These are the activations of a small neural network, seen along a few directions. Each row is one input.
Each table varies a few parts of the input and shows all the possible inputs, shuffled.
A made-up example of a description, with smaller parts first: line(4) and (point or ring(11) or (values(3) and ring(8))).
Shared parts are said once, and a part with two or three values counts as separate values.
In the rows, 128 means zero.

Other details of the inputs shift rows strongly along three fixed directions, in all tables alike. That doesn't count.

A family of inputs:
x1: [ 73 238 171 163 105 140  99 134 136 119 129  98]
x2: [ 66 135 106 148  90  83 136 145 115  96 137 187]
x3: [227 133 164 148 107  92 142 113 134 116 151 115]
x4: [210 137 157 133 123 100 161 136 121 110 166 116]
x5: [155  61 106 109 138  97 121 127 129 148 131 157]
x6: [218 122 166 154 111  97 164 106 138 102 138  98]
x7: [214 139 164 125 124  80 156 131 145 122 158 121]
x8: [ 33 153 113 158 107 168  70 118 119 140  89 140]
x9: [119 191 161 189  83  75 161 138 113  58 158 127]
x10: [ 19 159 108 137 124 161  77 138 119 141 129 138]
x11: [ 74  98 105 173  84  84 129 113 119  86 105 170]
x12: [129 191 167 193  84  60 145 129 122  77 154 133]
x13: [206 148 151 122 131  96 173 133 131 113 171 122]
x14: [ 76 128 114 161  72  76 115 127 131 102 124 190]
x15: [147  62  97 100 141 106 130 132 121 143 156 160]
x16: [203 143 150 125 135  96 180 133 133 105 164 120]
x17: [180 181 171 124 139 181 117 116 145 154 113  75]
x18: [111 190 152 189  91  72 162 129 116  58 165 125]
x19: [ 28 161 113 144 101 162  69 124 132 143  93 149]
x20: [116  91 108 111 155 190  91 111 127 170  80 116]
x21: [215 139 159 129 128  84 166 127 139 118 149 122]
x22: [ 13 163 101 135 128 163 106 132 123 122 108 131]
x23: [ 62 110 104 168 101  76 131 124 114  89 112 167]
x24: [162 163 163 130 159 171 123 118 133 145 115  61]
x25: [149 159 154 119 158 180 132 124 135 141 140  61]
x26: [145  48  99 105 137 113 149 132 122 127 130 147]
x27: [153  62 100 103 145  99 148 127 131 137 113 164]
x28: [224 133 162 153 114  98 155 112 132 110 140 115]
x29: [105 108 101  76 167 183  98 136 134 180 126 125]
x30: [ 60 133  96 150 102  82 140 138 119  96 141 187]
x31: [107  96 105 102 168 178  93 123 126 176  94 117]
x32: [155 168 153 119 163 182 127 128 128 144 139  71]
x33: [159  46  98 123 129 110 138 108 122 124 102 152]
x34: [ 65 237 168 163 106 156 127 140 127  93 127  86]
x35: [ 15 152 113 140 124 155  98 128 130 129  86 129]
x36: [204 133 158 124 125  97 185 136 133  95 155 111]
x37: [150  57  96 106 141 112 144 136 115 130 129 160]
x38: [223 127 163 154 117  99 163 108 129 102 134 104]
x39: [121 102 106  93 149 186  88 118 139 182  89 127]
x40: [152  77  92  93 143 105 145 135 126 140 147 167]
x41: [165 174 162 116 148 177 115 137 126 149 143  74]
x42: [104  86 108 102 168 178 101 118 128 166  89 103]
x43: [170 172 167 127 143 182 128 109 145 138 101  64]
x44: [102 107  96  84 174 189 117 128 128 166 108 114]
x45: [164 176 163 114 158 171 124 126 144 156 116  76]
x46: [162  61 107 106 117 102 127 120 138 145 125 171]
x47: [ 69 121 107 162  95  72 115 131 117 105 128 179]
x48: [ 63 116 103 154 100  74 141 127 124  89 110 174]
x49: [ 74 231 183 174 103 142  90 131 129 120 139  88]
x50: [157  68 100  99 140  95 137 130 132 145 124 166]
x51: [152 162 154 120 161 182 132 124 132 138 138  60]
x52: [ 67 111 107 165  77  81 136 117 132  88 107 176]
x53: [107  96 107  86 158 184  87 140 123 178 120 120]
x54: [145  58  99  95 135 109 159 135 130 126 130 153]
x55: [162  63  97 110 127 107 138 117 134 138 107 171]
x56: [220 130 164 141 114  95 175 111 143  99 132 107]
x57: [ 65 135 106 145  89  79 132 148 117  97 140 189]
x58: [165  58 100 120 123 107 120 115 126 141 117 164]
x59: [120 196 172 177  76  54 144 135 136  81 163 143]
x60: [108  93 108 103 170 179  97 122 126 173  90 113]
x61: [ 68 239 170 162 107 156 123 145 126 100 129  97]
x62: [140 193 176 199  60  64 132 122 130  74 158 136]
x63: [ 61 134  98 145  95  76 129 140 120 100 152 189]
x64: [164 180 168 102 145 175 119 143 140 152 145  80]
x65: [168 170 168 124 151 164 105 123 135 158 132  70]
x66: [208 137 155 124 128  98 183 137 129  99 154 114]
x67: [155 164 160 121 153 184 130 130 126 134 128  61]
x68: [ 15 158 118 137 112 164  73 144 114 141 124 137]
x69: [107  97 103  88 158 185  87 137 120 177 117 121]
x70: [104  87 105  93 164 190 109 131 121 160 104 105]
x71: [152  68  91 103 145 108 134 133 119 140 147 160]
x72: [165 184 166 103 145 176 121 142 135 151 144  79]
x73: [204 135 146 128 129  94 153 130 126 116 179 118]
x74: [151  67 105  88 132 106 139 143 126 143 147 168]
x75: [ 62 232 161 163 114 152 129 133 132  96 137  87]
x76: [102  85 110 101 165 178 101 119 131 169  91 102]
x77: [149 169 155 109 157 178 141 127 144 141 137  65]
x78: [ 13 166 110 127 121 159  86 140 125 142 130 145]
x79: [108  98 102  93 164 189 100 136 119 171 108 119]
x80: [153  72  97  95 140 111 151 140 123 135 131 167]
x81: [162  59 100 111 129 108 143 116 132 133 103 168]
x82: [147  58  88 107 149 112 149 127 117 128 135 152]
x83: [148  66  90 107 148 111 141 130 118 136 141 159]
x84: [ 66 125  98 157 102  85 128 135 109 100 147 179]
x85: [ 59 115 108 154  95  74 140 128 130  94 115 170]
x86: [162  56  98 112 128 107 147 113 131 129 101 162]
x87: [160 173 164 118 159 171 132 123 141 146 110  66]
x88: [117  90 114 104 144 185  73 113 134 183 101 120]
Each input here is: values(2) and line(4) and line(11).
Question: The inputs of x2 and x36 match in every part but the line(11) part. If x4 is changed in the same way as x2 into x36, which row does it become?
Answer: x70
Question: The inputs of x54 and x64 match in every part but the line(11) part. If x6 is changed in the same way as x54 into x64, which row does it become?
Answer: x62
Question: The inputs of x13 and x40 match in every part but the line(11) part. If x17 is changed in the same way as x13 into x40, which row does it become?
Answer: x39
Question: Start at x25 and move only the line(11) part, one step at a time. The first step leads to x51. Which rows follow, in order?
Answer: x18, x82, x32, x83, x84, x71, x73, x10, x15
Question: Which other rows does x85 become when the values(2) part takes its other values? List them by row number.
Answer: x76

A family of inputs:
x89: [191 103 139 132 128  91 150 121 131 120 143 127]
x90: [155 130 141 106 154 172 112 119 141 164 108  94]
x91: [151  98 123 107 153 169 116 119 129 156 112 106]
x92: [188 160 163 130 139 104 164 138 128 108 173  94]
x93: [107 222 164 163  95 104 150 148 125  84 169 123]
x94: [ 58 157 115 116 127 153 100 144 126 142 131 140]
x95: [149  82 114  99 157 163 107 120 129 167 111 118]
x96: [102 145 130 164  91  83 148 125 125  84 126 155]
x97: [ 95  95 106 155 101  64 135 125 120 100 131 176]
x98: [150  83 109  93 156 166 123 120 134 160  98 119]
x99: [ 42 103  83 107 141 132 114 142 120 139 116 162]
x100: [101 111 111 153  89  73 134 128 125  98 123 182]
x101: [108 158 140 167  85  89 136 127 128  92 129 149]
x102: [189  66 117 120 126  90 146 122 126 125 137 153]
x103: [193 181 170 132 130 120 161 143 127 108 182  92]
x104: [195  92 121 112 125  83 152 130 132 129 149 162]
x105: [196 171 169 128 127 113 151 140 131 116 182  98]
x106: [103 102 109 157  92  76 132 126 117  98 131 175]
x107: [ 75 212 161 156 114 177 103 124 135 123 106  87]
x108: [ 62  99  95 132 121 144  97 124 117 136 101 150]
x109: [148  93 115 101 163 169 121 119 128 156 109 106]
x110: [ 65 122 110 137 125 145  92 123 123 140 107 138]
x111: [ 60 217 150 136 132 175 117 145 128 124 134  92]
x112: [ 65 176 139 146 120 154  97 125 135 133 103 113]
x113: [153  96 120  98 151 165 118 120 133 159 103 115]
x114: [150 115 125 100 160 172 127 120 137 155 103 101]
x115: [149  84 113  94 153 158 114 120 136 166 103 127]
x116: [ 65 146 120 145 122 160 100 124 122 129 105 119]
x117: [187  72 117 124 129  88 161 120 123 112 137 146]
x118: [148 105 126 100 158 155 119 119 139 163 106 109]
x119: [196 217 195 143 132 129 168 141 131  99 183  62]
x120: [ 98  80  86 140  97  61 129 135 114 109 144 207]
Question: Describe the family of inputs behind these rows.
Answer: values(2) and (point or line(4) or line(11))
Question: The inputs of x103 and x93 match in every part but the values(2) part. If x92 is changed in the same way as x103 into x93, which row does it become?
Answer: x99
